Each row below is a small network's average activation on inputs in which a field has the value named, seen along a few directions.
Related values have similar rows: they may be neighbours, one step apart, or belong to one group.
In the rows, zero is written as 500.
Random noise pushes rows far along 4 fixed directions. That doesn't count. These rows show it; they differ only by the noise:
[450 479 550 546 557 502 434 503 527 553 547 400 454 485 573]
[466 466 510 465 445 630 595 429 578 429 631 502 494 652 446]
[369 512 517 531 550 580 408 483 552 468 622 373 394 530 635]
[465 491 570 476 551 415 469 465 537 551 424 396 431 414 381]
[497 471 580 629 582 443 370 564 487 593 540 399 514 428 690]
[530 494 613 592 565 329 377 546 483 551 421 406 525 331 547]


Values of H:
h3: [604 424 470 623 494 347 385 616 403 648 397 482 630 290 677]
h2: [548 467 440 387 575 554 665 380 558 642 458 529 491 613 245]
h1: [457 520 493 376 426 392 578 411 532 465 387 520 455 380 199]
h6: [513 532 470 479 575 605 467 565 528 553 547 545 480 637 561]
h5: [478 487 560 564 544 492 417 509 520 555 538 422 504 455 591]
h4: [465 393 355 517 478 705 619 539 456 597 614 584 457 700 595]
h7: [565 608 530 541 328 429 494 497 423 139 504 680 666 454 554]
h9: [582 539 473 471 589 418 489 577 400 704 396 515 476 490 557]
h8: [535 517 434 559 570 499 432 642 380 654 400 537 483 419 685]
H is arranged as a 3 by 3 grid.
List every value one step from h6, in the order listed. -> h2, h9
List every value one step from h4, in the order listed. -> h3, h7, h8
Each value of H is a pair of two hidden parts, and every pair occurs once (3 first parts, 3 second parts).
Changing only the second part turns h4 into h2. h8 has the same second part as h4; what does that change turn h8 into? -> h6

Values of B:
b7: [609 516 486 387 483 451 599 507 469 492 453 712 579 562 368]
b9: [433 495 501 519 463 482 476 423 470 566 513 423 501 460 517]
b10: [434 701 468 411 493 520 423 540 476 346 444 519 431 421 456]
b8: [475 524 594 594 603 439 443 526 590 615 485 433 482 483 535]
b6: [475 426 375 530 506 530 453 503 502 361 518 496 570 510 546]
b11: [438 474 392 483 493 563 472 451 473 462 475 495 381 466 477]
b5: [453 513 552 480 391 326 590 453 461 430 470 512 495 335 366]
b12: [445 428 591 529 647 671 615 503 505 859 565 489 406 639 557]
b4: [497 492 570 409 495 551 491 412 589 429 557 419 464 622 293]
b2: [504 592 459 472 660 467 415 493 510 460 487 406 390 538 587]
b3: [536 488 427 419 282 555 677 540 481 350 418 621 488 572 356]
b1: [454 399 493 517 525 586 415 480 589 618 585 342 488 466 643]
Each value of B is a pair of two hidden parts, and every pair occurs once (4 first parts, 3 second parts).
Changing only the second part turns b8 into b12. b11 has the same second part as b8; what does that change turn b11 into? -> b3
Changing only the second part turns b2 into b7. b1 has the same second part as b2; what does that change turn b1 into? -> b9

Values of S:
s6: [505 308 394 461 306 664 585 404 608 364 648 528 653 679 472]
s5: [366 535 546 480 499 647 639 363 530 453 770 501 471 661 547]
s13: [522 519 643 689 434 512 389 525 565 433 560 424 537 455 579]
s4: [482 304 331 613 675 664 426 588 470 801 461 447 558 526 722]
s21: [445 462 484 468 408 386 664 395 436 513 515 541 539 436 349]
s19: [422 757 404 408 442 561 491 484 443 225 572 587 478 549 597]
s16: [610 445 634 539 487 396 437 396 547 314 436 468 619 449 371]
s14: [510 489 455 434 452 626 540 542 469 506 395 529 389 797 398]
s20: [431 745 607 456 569 360 424 495 527 299 485 470 516 373 559]
s8: [380 551 503 535 722 646 199 548 603 440 664 291 324 543 873]
s10: [444 506 290 390 511 372 543 378 555 481 352 531 378 416 215]
s23: [453 489 512 442 227 590 463 461 552 374 495 376 493 417 379]
s2: [382 418 496 524 274 684 621 535 509 492 770 589 481 599 607]
s11: [372 665 462 320 360 723 592 490 461 120 590 673 365 684 443]
s15: [467 604 524 379 718 337 385 436 585 629 392 325 358 423 428]
s3: [571 504 613 523 640 529 477 514 527 751 333 451 405 558 325]
s7: [480 456 707 607 601 368 541 569 490 783 404 452 486 355 392]
s17: [740 443 398 589 682 405 444 652 433 839 532 603 680 517 636]
s9: [456 564 393 423 546 557 321 581 508 162 567 492 471 553 526]
s18: [613 395 489 425 400 494 735 525 414 661 339 626 424 444 396]
s12: [589 411 521 485 504 509 668 364 574 518 662 519 633 662 431]
s1: [566 443 435 667 405 558 515 726 452 390 484 457 585 502 772]
s24: [599 451 534 531 421 124 443 405 443 383 338 516 688 215 367]
s25: [384 610 629 455 556 584 494 523 571 567 496 519 353 563 549]
s22: [498 605 385 444 394 459 589 397 380 305 448 663 506 339 402]
S is arranged as a network in which each value has 4 neighbours.
List every value one step from s19, in the order listed. -> s20, s11, s17, s22
List every value one step from s6, in the order listed. -> s4, s16, s23, s24
List every value one step from s7, in the order listed. -> s5, s13, s2, s25
Each value of S is a pair of two hidden parts, and every pair occurs once (5 first parts, 5 second parts).
Changing only the second part turns s18 into s22. s7 has the same second part as s18; what does that change turn s7 into? -> s5
Changing only the second part turns s23 into s6. s13 has the same second part as s23; what does that change turn s13 into? -> s16
Changing only the second part turns s17 into s9. s10 has the same second part as s17; what does that change turn s10 into? -> s4
Changing only the second part turns s15 into s20. s24 has the same second part as s15; what does that change turn s24 into? -> s21
